Each row below holds a small network's activations on one input, seen along a few directions.
Each table varies a few parts of the input and shows all the possible inputs, shuffled.
A made-up example of a description, with smaller parts first: ring(5) and (point or line(11) or (values(3) and line(4))).
Shared parts are said once, and a part with two or three values counts as separate values.
In the rows, 128 means zero.

Rows:
R1: [131  82  95  68 121 152 152 113  91  97 130 119 131 134 101 130 119]
R2: [161 116  80 142 118 146 104 115 132 166 167 128  78  89 107 136 152]
R3: [127 142 142  99 152 103 108 114  78 110 115  72 117  88  82 125  70]
R4: [123  87  76 126  89 147 145 115 169  97  65 141 134 118  90 169 147]
R5: [157  93 129 100 122 115 144 143  97 135 152 186 102 170 127 172 139]
R6: [145 116  49 155 118 112  91 111 149 132 132  83 173 112 153 112 156]
R7: [138 135  96 153  88 154 146 160 183 121  90 123 138  85  94 108 147]
R8: [129 158 122 110 115 128 143 181 101 129 140 112 179 156 165  79 128]
R9: [164 148 150 140 137  94  92 118 109 125 124 122  82  69  63 173 100]
R10: [125 153 196 130 144 141 167 158 124 152 169 177 137 155 176  94 136]
R11: [151 149 116 155 137  62  82 112 129  92  89  75 179  96 109 147 103]
R12: [ 98  94 146  82 136 170 172 108  99 114 132 158  96 155 117 137 128]
R13: [122 111  73 102 133 154 119 111 101 151 158  79 113 109 124  89 121]
R14: [106 138  79 119 131 121 107 136 100 156 143  91 156 162 187  97 128]
R15: [184 136 121 133 104 153 140 163 134 137 163 149 102  83  87 120 151]
R16: [171 143 149 124 119 124 148 187 108 163 177 166 110 139 129 116 141]
R17: [118  93 142 129 110 154 153 101 176 102 102 175 107 139 116 169 157]
R18: [152 152 177 132 155  66 101 144  84 150 139 140  89 125 107 170  88]
R19: [154  88  70 121 105 112 127 111 139  78 104 122 191 140 128 155 153]
R20: [107 120 124 164 123 156 118  97 187 155 132 136  88 113 141 126 157]
R21: [101 131 157 141 158 135 132 113 125 181 175 156 113 162 198 113 133]
R22: [106 164 222 139 180  86 122 119 105 140 136 150 118 143 156 150  83]
R23: [115 109 100  86 118 118 140 136  90 100 116 132 172 188 162 137 125]
R24: [118 150 122 159 121  97 100 116 160 109  53  95 121  74  70 161  97]
R25: [105 100 127 125 119 129 132 111 153  85  95 145 182 188 160 144 146]
R26: [119 148 149 151 119 138 134 154 165 111 117 127 188 156 164  84 148]
R27: [111 142 167 105 135 179 175 151 112 140 156 139 103 124 120  79 130]
R28: [169 136  90 147 102 120 127 157 151 104 130 104 196 107 132  96 153]
R29: [111 156 189 162 143 105 109 102 167 115  92 130  94  97  96 164 106]
R30: [112 168 146 119 151  72  98 137  80 115 100  85 161 144 144 132  76]
R31: [145 131 115  92 118 161 154 158 103 123 156  99 137 102 104  73 120]
R32: [113 116  55 160 102 148 109 113 180 148  95 103 116  91 114 124 149]
R33: [148 122 108 133 134 116 112 140 107 192 182 145  85 146 151 133 140]
R34: [169  86 102 108 106 146 138 117 121 112 136 167  96 115  83 178 151]
R35: [ 87 121 127 117 148 174 140 105 111 169 161 118  79 132 141  97 128]
R36: [132 140 163 155 110 162 154 144 189 126 126 157 112 107 120 109 157]
R37: [112 105 175 107 145 131 164 117 114 124 147 196 129 186 174 151 133]
R38: [ 94 128 108 159 133 132  98 109 164 139 122 106 164 163 186 102 148]
R39: [100 162 173 159 154  83  90 112 146  99  82  99 172 146 142 137  96]
R40: [ 91 154 194 112 168 124 129 111  88 128 121 112  82 111  99 134  79]
Question: The inputs of R40 and R12 match in every part but one. If R39 is changed in the same way as R40 into R12, which row does it become?
Answer: R25
Question: The inputs of R15 and R9 match in every part but one. If R36 is changed in the same way as R15 into R9, which row does it become?
Answer: R29
Question: What is each input in this table made of?
Answer: values(4) and ring(10)
Question: Change only the ring(10) part in R6. List by row number the other rows that result.
Answer: R2, R13, R14, R20, R21, R32, R33, R35, R38
Question: Change only the values(4) part in R37. List by row number the other rows that result.
Answer: R10, R21, R22

Rows:
R41: [145 139 136 131 137 113 109 120 114 136 127 113  82  79  76 149 104]
R42: [136 163 138 132 149  96  98 135  95 140 135  82 123  96 111 115  90]
R43: [102 113 161 120 132 147 162 131 139 127 143 181 153 200 193 121 153]
R44: [136 125 169 132 132 123 133 114 136 121 111 160  69  96  72 179 114]
R45: [119 127 118 111 131 137 141 147 106 141 159 128 164 174 184  90 139]
R46: [146 104  84 116 108 170 145 136 129 153 162 136  98 111 116 109 157]
R47: [112 162 168 126 161  86 107 128  91 125 122 101 145 139 144 125  85]
R48: [ 94 149 208 135 161  94 126 115 123 115 105 151 132 165 152 156  97]
R49: [139  89 121 117 104 182 170 128 153 134 148 185  87 130 113 139 169]
R50: [140 130  85 117 119 149 132 154 109 158 169 106 139 129 151  77 143]
R51: [139 106  20 171  75 109  86 102 213  58  27  64 215  89  97 148 155]
Question: What is each input in this table made of?
Answer: point or (values(2) and line(5))
Question: Change only the values(2) part in R43. List by row number the other rows that result.
Answer: R48

Rows:
R52: [155 117   5 161  75 144 102 145 181 135 115  77 176  99 133  89 178]
R53: [122 140 143 157 145 127 100  90 152 136 113 101  75  63  77 143 108]
R54: [ 89 156 159 168 150  94  90  88 165 103  76  92 156 118 139 138 104]
R55: [128 146 171 131 160  64  98 117  96 115 125 128 158 164 162 159  97]
R56: [132 177 187 116 146 134 156 187  88 171 185 142 122 142 161  68 114]
R57: [139 162 136 124 157  75  91 144  69 159 149  98 124 130 140 129  88]
R58: [ 97 142 159 164 136 113 109  94 173 119  69 125  95  98  94 172 108]
R59: [150 146 206 110 143 160 173 162  97 160 198 182  71 121 120 105 131]
R60: [139 103  83 120  91 120 128 119 151  63  47 110 150  96  59 171 123]
R61: [114  97 155  76 150 189 174 120  75 177 217 184  60 169 160 109 142]
R62: [147  84  40 161  65 156 130 122 215 107  79 142 151 108 108 150 190]
R63: [ 88  95 172  84 143 175 183 125 100 160 171 208  79 208 176 135 143]
R64: [126 146 224 118 136 147 180 169 122 141 153 206  91 158 134 131 130]
R65: [ 94 126 135  84 154 162 159 147  64 186 202 141 109 188 201  73 126]
R66: [175  85  23 152  73 168 120 119 194 125 128 116 127  72  91 125 191]
R67: [158 131 154 119 155  98 109 118  80 149 164 139  74 107  97 164 102]
R68: [ 82 105 169  91 158 152 167 119  93 146 177 170 144 227 221 101 138]
R69: [132 132 173 126 146  83 117 124 103 130 118 164  93 144 113 192 101]
R70: [139 100  36 169  82 135 111 116 208  92  87 107 215 131 154 119 188]
R71: [144 134  47 118 102 111 101 139 116  95  85  44 177  86  85 111 110]
R72: [102 170 128 162 146 105  81 116 139 145 101  63 121  88 117 107  95]
R73: [122 159 223 124 152 126 163 164 117 127 162 172 159 177 179  96 122]
R74: [132 117  80 125 108 102 109 112 143  48  56  75 215 119 107 139 120]
R75: [164 103  65 111 100 132 119 115 129  83  96  84 129  59  42 145 124]
Question: What is each input in this table made of?
Answer: values(4) and line(6)
Question: The inputs of R61 and R68 match in every part but the values(4) part. If R59 is changed in the same way as R61 into R68, which row does it become?
Answer: R73
Question: Change only the line(6) part in R65. List by row number the other rows that result.
Answer: R52, R56, R57, R71, R72
Question: Change only the values(4) part in R69. List by row number the other rows that result.
Answer: R55, R57, R67

Rows:
R76: [137 147 170 122 149 126 128 131  99 154 155 136  66  97  95 136 103]
R77: [124 126  95 120 120 138 136 147 123 132 147 114 182 163 181  83 147]
R78: [140 142 103 162 121  79  77 102 158  87  55  74 143  66  66 170 101]
R79: [144 121  74 110 117 156 135 149 103 160 175 108 127 122 142  82 145]
R80: [ 90 150 193 135 158  90 122 118 124 110 102 139 160 177 171 143 101]
R81: [100 110 123 132 120 140 145 124 158 110 117 150 188 193 195 115 159]
R82: [134  83 133 118 105 178 172 122 159 127 139 200  88 143 117 155 171]
R83: [133 158 147 116 156 107 109 138  74 156 160  97 103 111 120 111  90]
R84: [114 165 166 125 158  90 110 138  91 130 132 104 154 149 157 113  92]
R85: [149 104  31 156  79 130 101 111 191  84  62  79 169  75  80 141 155]
R86: [149 107  99 118 109 175 152 142 131 159 170 151  87 111 114 110 160]
R87: [121 124 201 122 146 129 149 113 126 125 124 184  68 127  98 177 113]
Question: What is each input in this table made of?
Answer: values(2) and (point or line(5))
Question: The inputs of R85 and R78 match in every part but the values(2) part. If R86 is changed in the same way as R85 into R78, which row does it become?
Answer: R76
Question: Change only the line(5) part in R80. List by row number the other rows that result.
Answer: R76, R83, R84, R87
